A small network was shown many inputs. Here are its activations along a few directions, one row for each input.
Each table varies a few parts of the input and shows all the possible inputs, shuffled.
Descriptions start from the smaller parts, as in this example, which fits no table here: line(4) and (point or ring(11) or (values(3) and ring(8))).
Shared parts are said once, and a part with two or three values counts as separate values.

Other details of the inputs shift rows strongly along two fixed directions, in all tables alike. That doesn't count.

Table:
r1: [-28  11  51  11 -17  31 -34 -11 -58  10  -6 -38 -11]
r2: [-22  17 -41 -34  -7 -44  71  15 -11 -63  33  51  14]
r3: [-23  -5  64  23   0  26 -34 -26 -51  -6 -18 -18  -8]
r4: [ -8  -9   4  42  -8  24 -59  -7  49  52  -5  -7  16]
r5: [ -1 -12  21  13 -11  43 -48 -18  47  61 -17  -4  14]
r6: [  1 -29 -50  -2 -48 -38  -6  12  42  73  13  48  25]
r7: [ -3  10 -59 -41  26 -41  68  31  22 -72   7  10   2]
r8: [-14 -52 -34 -53 -15 -19 -29 -17  72  57  -3  36  10]
r9: [ -5  13  65  38  -4  42 -13 -19 -39  -1 -20 -11   4]
r10: [ -7  28 -68 -50  21 -39  63  29  19 -63  15   5   7]
r11: [ 24  12  46  68   9  16 -24  -4 -49  -3   6 -17 -19]
r12: [ 15 -32 -56  -3 -40 -44 -13  21  37  69   0  43  29]
r13: [  2  33  34  14  14  54 -26   1 -10   3 -26 -59  -1]
r14: [ 19  29  -3  11  35   4  30  11 -24 -68  20 -37 -23]
r15: [ 19  25 -67 -48  22 -41  65  17   9 -58  40   8  -9]
r16: [-20  36  32 -13  -2  21  42  -3 -51 -54   8   6   3]
r17: [  3 -63 -33 -45   4 -32 -25  -6  71  55 -27  34  -1]
r18: [  6  15  43  22  20  52 -21   3  -7  -6 -34 -54  -6]
r19: [ 40 -45 -49   1   4 -36 -13  -1  74  56   9  42  -2]
r20: [ -9 -10  54  18  -3  23 -35  -1 -60  -2 -25 -38 -11]
r21: [-14  -8  62  22   9  21 -35  -9 -56  -3 -29 -22 -16]
r22: [-10  29  52  26 -20  46 -12  -4 -46  15  -8 -30   2]
r23: [ 22 -35 -38 -32 -43 -25  -2  11  34  79 -12  46  28]
r24: [  2 -23  19  60 -23   4 -47 -11  13  56 -12  18  19]
r25: [ 16 -48 -39  10 -23 -48  -8  15  44  60 -10  63  21]
r26: [-25   1  53  12  26  40 -42 -30  -9 -15 -24 -43 -16]
r27: [-21  36   6  14  38   9  28  -3  -5 -77   2 -19  -4]
r28: [-10  12 -31 -65  27 -19  79  -5  29 -67   2  33   3]
r29: [ 20 -45 -33 -30   1 -16  -4   1  82  60 -29  43  12]
r30: [  1   2 -22 -55   9 -38  86  16 -17 -55  -3  53   3]
r31: [ 26 -38 -40   3 -41 -37 -10  -9  39  66  37  66  13]
r32: [-37  18  31 -28   1   6  21 -11 -62 -59  10  -2  -9]
r33: [ 31 -42 -47   2  -5 -31 -12 -18  79  53  20  45   5]
r34: [  5  27 -60 -46  13 -35  72   9  13 -54  53  13 -13]
r35: [ 28  10  38  63  -3  19 -23   4 -53  -2   9 -32 -14]
r36: [  5  28  33  50  15  42 -34 -18 -10  -9  25 -38 -13]
r37: [-19  38  23  45   8  41 -30   3  -5  -2  -1 -57  -3]
r38: [ 22 -31  26  26 -29  19 -37   5   1  69 -32   2  15]
r39: [-21  22  16 -33   4  -3  20   6 -71 -51  -2 -24 -10]
r40: [ 16  42   0  12   4  -7  31  11 -64 -51  32 -19 -13]
r41: [  8  29  19  26  12  -6  37 -12 -52 -64  32   6 -15]
r42: [-17 -23  12  -7 -13  24 -64 -16  32  68 -15 -30  -4]
r43: [ -4  20  33  56  34  31 -32   5  -1 -16 -24 -42  -8]
r44: [-19   7 -51 -94  22 -36  53  11   6 -59   4   0  -8]
r45: [ -1   4 -48 -31   0 -55  76  34 -17 -63  13  34   9]
r46: [-20  49  12 -27  18  31  40   3 -15 -51   2 -35  -8]
r47: [  2 -43  14   0   0  17 -65  -6  31  55 -36 -30  -5]
r48: [ 23  -9   7  49 -39   7 -45  -8  -2  76  25   0  -1]
Each input here is: values(2) and line(4) and ring(6).
Changing only the values(2) part turns r15 into r40. The same change can be made to r4. Which row results?
> r2
Start at r14 and move only the line(4) part, one step at a time. The first step leads to r7. Which rows follow, in order?
> r18, r47

Table:
r49: [ -1 -55 -33 -39  -4 -12 -41 -16  84  66 -16  18   3]
r50: [ 11 -20 -43 -43   2 -54  65  12   5 -47  10  52   1]
r51: [-13  29  37   2   8  17  25   5 -76 -65   1 -28 -10]
r52: [-11  38  36  20  32   8  35   1 -62 -76   3 -16 -22]
r53: [-17  49  32   7   7  23  24  -7 -65 -64  12 -23  -5]
r54: [  5   0 -54 -34   2 -47  69  12  25 -40  33  42   3]
r55: [-21  -7  31  16   8  38 -56  -4  26  32 -40 -37   6]
r56: [ 23 -48 -49  -8 -23 -39  -8  -7  64  64   7  69  23]
r57: [ 19   2  16  55   1  19 -52   5   0  38  -1 -27  -1]
r58: [  9   7   5  28 -20  15 -41   3  -9  43   1 -27   2]
r59: [ -3  -2  38  30 -16  18 -37  -7 -24  42 -11  -9  -3]
r60: [ -3   5 -42 -77  28 -18  59   9  40 -40  -4  12  -1]
r61: [  0   4  27  42 -25  31 -41  -6  -6  47   5 -25   4]
What is each input in this table made of?
> values(3) or (values(2) and line(5))
Start at r57 and move only the line(5) part, one step at a time. The first step leads to r54. Which rows follow, in order?
> r56, r52, r50
Change only the values(2) part in r50. List by row number the other rows that result.
> r51

Table:
r62: [-10  13 -55 -74  34 -37  82  20  14 -91  16   4  -9]
r63: [  6   5  36  55  10  23 -38 -16 -10   6  -2 -12  -4]
r64: [-16  41  53  19  28  23  34 -12 -69 -87  11 -22 -22]
r65: [  0 -49 -44 -65 -19 -32   3   2  53  39 -15  39  17]
r66: [  1   0  21  33 -24  10 -38   7 -33  40  -2 -18  -1]
r67: [-25  48  53   8  36  33  36  -6 -55 -85  -6 -28 -19]
r68: [ 11  -8  44  44  -2  16 -30  -2 -37  19 -17 -15 -10]
r69: [  9 -35 -52 -27  -4 -40  10   0  74  36  -4  61  17]
r70: [-18   6 -31 -85  35 -37  87   9  -6 -94   2  21 -17]
r71: [-14 -21 -54 -71 -10 -38  24   7  36  10   4  24   5]
r72: [ 32 -37  -8  49 -26  -3 -55   8  30  82  -9  -1   9]
r73: [  9 -46 -53 -47   9 -41   0   3  69  28 -13  38   6]
r74: [-25  49  33  14   5  21  20  -6 -64 -60  23 -29 -11]
r75: [-14  63  25   9  23  36  24   1 -38 -60  11 -42 -10]
r76: [ 21 -25 -62 -28 -28 -39  13  -2  56  49  29  54  15]
r77: [ 10 -11  11  16  -5  33 -66  -6  29  67 -17 -38  -1]
r78: [ -4   2  45  36 -16  32 -33 -16 -28  14  -3 -11   6]
r79: [ 10 -29 -57 -23 -12 -31  16   6  76  36   7  43  18]
r80: [ 15 -27  29  39 -31  14 -55  -1 -17  66 -20  -5  11]
r81: [ 13  -6  22  60  -9  27 -47 -10  13  36   5 -19   2]
r82: [ 21 -14  25  58   0   8 -52   1 -11  40 -18 -12  -1]
r83: [-24  23 -31 -72   9 -29  93   9 -13 -86  14  36   8]
r84: [ 19  16  21  43  -8  22 -33   7 -31  26   2 -35  -5]
r85: [-29  43  32  10   5  31   5  -3 -37 -31   3 -32  -4]
Changing only one part turns r71 into r65. The same change can be made to r74. Which row results?
> r78
What is each input in this table made of?
> line(4) and ring(6)
Change only the line(4) part in r81. List by row number the other rows that result.
> r62, r72, r79
Start at r80 and move only the ring(6) part, one step at a time. The first step leads to r68. Which rows follow, in order?
> r82, r72, r84, r66
